These are the activations of a small neural network, seen along a few directions. Each row is one input.
In each table, some parts of the input vary, and every possible input appears once, in random order.
Descriptions start from the smaller parts, as in this example, which fits no table here: ring(8) and (point or line(11) or (values(3) and line(6))).
Shared parts are said once, and a part with two or three values counts as separate values.
In the rows, 128 means zero.

Other details of the inputs shift rows strongly along three fixed directions, in all tables alike. That doesn't count.

Table:
R1: [ 83 100 110  81 141 152  94 124 124 167  59]
R2: [ 77 112 161 112 180 174  79  71 133 125  97]
R3: [145 118 137 171 166 135 129  59 233 104 169]
R4: [118 168  76 160  98  57 139 165 130 149 108]
R5: [ 48 113 131 103 171 149  79  55 156 149  60]
R6: [128 135 152 159 187 146 103  40 216  87 183]
R7: [126 140  99 140 122  90 157 112 177 141 128]
R8: [151 124 137 139 154 128 140 118 157  79 155]
R9: [185 131 162 167 133 157 143 143  99  95 187]
R10: [160 119 163 100 118 173 151 148  51 117 167]
R11: [113 138 107 154  94  81 152 123 154 145 118]
R12: [130 129  91 146  99  94 150 136 167 150 114]
R13: [116 144  79 144  52  48 171 163 128 170  94]
R14: [193 133 147 134  99 126 146 168 120 106 203]
R15: [ 68 112 103  75 142 131  88 119 103 129  62]
R16: [114 145  97 149 115  86 140 105 172 135 140]
R17: [154 139 127 176 125 122 151 124 141 113 159]
R18: [137 134 154 127 171 160 114 128 108 112 137]
R19: [ 98 120 150 101 132 156 100 140  56 143  86]
R20: [ 82 105 125  98 134 128 101 122 114 122  67]
R21: [155 134 109 163  89 103 171 142 129 132 153]
R22: [111 171  61 155  75  42 154 173 112 163  97]
R23: [124 141  98 138 113  88 133 118 186 137 137]
R24: [142 111 154  60 111 176 102 186  37 137 130]
R25: [129 121 112 143 144 120 118 123 198 136 118]
R26: [189 122 166 107 124 164 142 180  90 110 177]
R27: [139 112 171 155 184 149  98  65 245  94 171]
R28: [ 70 133 105  88 148 135 108 131  78 166  50]
R29: [103 112 133  68 121 159 104 125  69 147 108]
R30: [184 112 187 123 121 165 125 165 108 101 182]
R31: [128 150  65 128  73  53 173 184 139 172  94]
R32: [156 134 144 173 158 141 123 122 149 104 156]
R33: [120 112 142 111 136 173 119 112  83 131 116]
R34: [177 158 124 152  68 100 171 188  57 118 181]
R35: [117 124 124 135 114 106 129 117 173 139 118]
R36: [148 122 181 115 128 173 110 167  36 116 137]
R37: [ 93 137 117 121 156 133 122 103 129 139  98]
R38: [188 110 156 148 125 151 147 148 109  69 181]
R39: [103 120 141  86 150 169 118 108  79 137 104]
R40: [116 125 120 115 149 129 128 102 176 135 120]
Each input here is: values(4) and (point or line(9)).
Changing only the values(4) part turns R18 into R4. The same change can be made to R10. Which row results? -> R16
Which other rows agree with R19 in the values(4) part? List them by row number. -> R2, R5, R11, R13, R20, R27, R30, R35, R36
Which other rows does R32 become when the line(9) part takes its other values? List them by row number. -> R1, R3, R9, R12, R17, R21, R25, R33
Which other rows does R38 become when the values(4) part takes its other values? List them by row number. -> R8, R15, R20

Table:
R41: [ 70 138  88  60 177 125  76 131 119 129  68]
R42: [ 96 178  86 159 167  57  87 115 244 138 124]
R43: [170 157 142 214 154 129 143 104 169 106 174]
R44: [168 149 113 117  55  95 198 173  74 116 167]
R45: [123 146  73 135  86  99 178 149  87 158 118]
R46: [ 89 149  56 172  91  41 165 166 125 137  47]
R47: [ 55 122 137 133 154 137  78 120 107 153  41]
R48: [132 115 160  98 146 170 127 111  41  99 139]
R49: [154 122 159 184 185 160 139 112 147  80 150]
R50: [156 149 128 153  62  76 168 167  52 116 157]
R51: [171 149 126 206 153 121 161 106 164  88 169]
R52: [132  85 161  79 105 156 110 150 101 117 136]
R53: [155 144 162 177 130 137 129  91 162 104 213]
R54: [133  90 178  84 121 178  98 147 104 140 139]
R55: [178 117 137 141 126 124 156 103 183  84 197]
R56: [134 132 158  72 152 158  76 166  64  94 151]
R57: [106  98 109 117 154 117 121  86 229 115 116]
R58: [181 119  98 128  63  96 197 206 109 146 147]
R59: [136 119 177 181 161 141 109 107 147  63 153]
R60: [109 150 120  85 180 154  79 150 109 153 107]
R61: [158 113 134 149 147 135 122 121 230 139 132]
R62: [ 70 144 124 160 169 100  93  51 193 148 100]
R63: [163 146 100 139  59  98 189 168  60 113 170]
R64: [176 162 120 153 186 118 131 136 190  86 194]
R65: [133 124 157 105 136 198 120 121  52 145 153]
R66: [190 106 142 116  44 107 154 216  90 114 147]
R67: [144  92 163  85 137 192 115 147 104 151 136]
R68: [ 75 113 101  83 141 143 101 101 145 196  63]
R69: [ 90 120 123  69 150 167 129  98 104 154  93]
R70: [192 110 115 116  55 101 176 211 105 114 136]
R71: [105 163  77 153  96  71 160 145  95 190  83]
R72: [117 116 170  76 118 167 114 111  80 112 146]
R73: [121 125 181  85 123 178 109 117  81 138 150]
R74: [107 148 111 208 169 100 128 103 205 136  97]
R75: [133 117 153 115 142 178 118 125  43  88 121]
R76: [156 134 155 165 120 129 136  94 147  78 213]
R77: [ 89 170  70 181  74  43 140 154 122 174  62]
R78: [125 122  50 125  76  60 169 184 172 179  53]
R79: [104 123 103 144 124  76 119  75 238 126 129]
R80: [106  89 153  79 126 162  77 141 136 159  75]
R81: [ 70 107 126  75 127 142  82 103 130 180  73]
R82: [152 131 150 158 179 151 144  78 139  99 171]
R83: [ 86 135 122  87 139 154 120 102 120 179  92]
R84: [169 104 154 119 159 174 139  97 159 107 182]
R85: [ 78 119 138 117 142 147  84 102  82 117  74]
Changing only one part turns R77 into R51. The same change can be made to R80. Which row results? -> R78
Changing only one part turns R60 into R64. The same change can be made to R67. Which row results? -> R58
What is each input in this table made of? -> ring(5) and (point or line(8))
A walk changes only the line(8) part. It starts at R61 and steps to R67. List the rest of the walk in order. -> R68, R83, R65, R71, R43, R74
Which other rows agree with R57 in the ring(5) part? List them by row number. -> R41, R44, R46, R48, R55, R63, R70, R75

Table:
R86: [164  92 143  71  77 166 116 172  60 151 126]
R87: [177 149 127 156  85 115 179 152  90 129 181]
R88: [178 142 140 195  98 111 176 151 105 123 178]
R89: [120 123 165 120 183 187 106  57 148 113 162]
R90: [166 140 136 175 147 125 160  86 178  94 191]
R91: [ 94 119 151 131 168 160  84  90 136 129 102]
R92: [134 112 151 113 108 156 136 165  23 117 112]
R93: [ 82 130 107 127 167 134 107 102 152 141  67]
R94: [122 130 133 181 129 101 133 101 156 112 136]
R95: [138  99 186  84 145 168 106 119 156 134 141]
R96: [138 134 143 130 137 137 143 101 130  95 168]
R97: [ 90 103 122  63 134 131 123 134 146 176  56]
R98: [177 154 124 157  97 109 188 145 112 110 191]
R99: [126 111  78 100  85 105 131 147 144 184  78]
R100: [146  96 181  67 110 158 122 159  99 129 132]
R101: [ 70 132 110 100 137 125  88 125 114 144  57]
R102: [126 117 161 110 185 174  92 102 134  87 139]
R103: [128 108 119 130 111 116 128 134 201 117 153]
R104: [111 121  78 121  90  99 148 162 174 171 109]
R105: [167 143 148 198 152 128 142 107 181 101 180]
R106: [130 129 149  90  93 158 132 149  26 141 139]
R107: [146 138 155 157 140 143 117 124 135 108 155]
R108: [133 118 156 111 102 153 121 170  26 120 116]
R109: [175 139 135 169  93 105 169 173  89  97 158]
R110: [170 147 134 137  85 108 147 191  74 107 162]
R111: [123 166  84 176 124  76 144 132 188 146 113]
R112: [135 109  76 114  82  82 141 143 167 149  90]
R113: [118 153  82 155 120  50 131 129 186 133 128]
R114: [ 73 143  97 101 106 110 123 118 102 170  85]
R115: [ 73 137 111 104 138 131  88 126 115 160  61]
R116: [ 96  90 102  70 108 129  90 119 140 161  61]
R117: [131 127 106 132 104  60 161 138 220 141 111]
R118: [163 138 138 151 153 118 132 123 162  83 180]
R119: [114 155  93 179 112  63 137 128 185 124 109]
R120: [131 123 161 120 189 187  99 101 134 100 134]
R121: [133 115 155 111 207 176  93  85 154 103 156]
R122: [101 125 132 100 164 141  83 109 130 141 119]
R123: [122 121 162 117 151 171 106  83 115 119 151]
R124: [100 126 142 125 178 169  93  95 140 133 101]
R125: [164 134 136 147 154 115 131 121 161  87 184]
R126: [ 72  90  97  69 121 138 108 139 143 153  69]
R127: [137 112 149 120 114 163 145 159  20 135 115]
R128: [107 163  80 151 106  77 161 114 161 159 121]
R129: [120 160  77 152 123  70 140 141 167 157 115]
R130: [ 72 123 110 122 143 138 108 112 106 169  55]
R131: [ 95 116 130 105 152 147 114  81 121 119 107]
R132: [209 111 118 129  73 120 170 175 123 126 166]
R133: [124 130 106 112  95  83 156 156 176 180  95]
R134: [127 138 111 128 155 119 125 126 145 127 126]
R135: [118 147  86 191 125  73 160 119 178 137 105]
R136: [113 162  86 157 111  68 130 143 168 148 111]
R137: [146 127 137  84 121 156 122 177  33 148 136]
R138: [153 147 146 166 133 114 145  88 180  84 202]
R139: [ 98 138  87 141 116  97 142 146 111 157  65]
R140: [129  84 153  91 165 198 108 114 165 113 151]
R141: [130 105 162 125 131 163 128 132  52 110 124]
R142: [117 109 182 153 182 179  91  65 143 108 148]
R143: [ 84 136  94  97 121  97 103 144 107 151  76]
R144: [ 72 124 109 113 155 129  99 109 132 133  56]
R145: [129 116 167 148 149 155 110 105 118  97 142]
R146: [145 104 146 120 119 154 122 140 169 121 174]
R147: [149 140 148 155 127 121 140  94 155  90 189]
R148: [173 150 132 135  90 109 146 189  74 126 172]
R149: [158 141 140 168 140 116 154  86 178  80 194]
R150: [110 152  84 144 110  77 140 150 141 132  87]
R151: [152 133 136 118  71 122 157 164  39 122 151]
R152: [122 118 161 117 188 185 113  58 147 101 156]
R153: [ 91 116 152 135 166 161  89  85 133 131 103]
R154: [155 134 134 102 114 151 141 187  39 127 130]
R155: [164 146 130 121  96 134 148 195  50 138 145]
Changing only one part turns R92 into R145. The same change can be made to R149. Which row results? -> R147
What is each input in this table made of? -> ring(5) and (values(3) or line(11))
Which other rows does R86 become when the values(3) part takes its other values? List them by row number. -> R95, R146

Table:
R156: [177 128 196 160 205 180 109  82 154  52 203]
R157: [229 143 173 163 103 127 171 193  96  54 239]
R158: [135  97 151 114 170 173 109  60 196 105 160]
R159: [106  82 172  92 164 196  83 117 120 141  80]
R160: [230 125 192 205  93 153 176 170  86  69 229]
R161: [134 104 161 104  91 157 127 171  11 132  95]
R162: [102 134 138 132 175 128  92  73 210 101 142]
R163: [138 139 111 157  95 114 174 125 115 136 145]
R164: [ 87  98 157  64 156 182  90  88 108 126 113]
R165: [148 166  89 195 109  71 169 160 141 122 136]
R166: [112 124 105 122 138 115 109 103 182 138 120]
R167: [117 165  65 193  88  47 179 118 182 154 125]
R168: [164 128 150 134 104 137 166 122  89 112 172]
R169: [134 151  66 164 113  52 145 153 198 132 110]
R170: [ 97 104  92 103  78 102 121 174  97 169  43]
R171: [ 79 105 100  65 119 139 103 120 106 171  66]
R172: [121 121 160 127 189 154  89  86 182  83 161]
R173: [136 106 161 121 178 177 121  67 199 121 157]
R174: [ 99 110 129 142 132 109 111 107 187 118  99]
R175: [ 97 131 115 122 137 106 114  98 177 128 124]
R176: [126 125 141  97 100 167 131 164   4 148 120]
R177: [130 151  66 162 108  51 141 150 196 138 118]
R178: [ 86 129 118 103 168 138  91 105 171 160  82]
R179: [ 93 106 165  82 170 190  92  70  91 127 112]
R180: [176 120 154  79  86 167 128 203  11 123 156]
R181: [ 81 122 108  80 148 139  97 149 105 174  55]
R182: [139 159 113 165 109 105 147 145 111 130 144]
R183: [143 154 117 154 116  93 145 149 106 120 139]
R184: [164 148 153 140 117 131 138 143  82 106 170]
R185: [123 129 161 160 208 174  93  69 170  90 161]
R186: [139 118 140  73  95 160 132 188  29 166 114]
R187: [141 137 103 143  79  78 177 133 158 124 154]
R188: [128 150  78 161  99  60 169 131 206 167 122]
R189: [ 85 121 108  81 152 140 101 153 106 168  47]
R190: [ 84 152  73 122  87  67 142 139  97 176  67]
What is each input in this table made of? -> line(5) and (point or line(6))
Changing only the line(5) part turns R171 into R188. The same change can be made to R170. Which row results? -> R159
Which other rows does R175 become when the line(5) part takes its other values? List them by row number. -> R166, R176, R186, R190
A walk changes only the line(6) part. It starts at R157 and steps to R172. List the rest of the walk in order. -> R162, R175, R164, R187
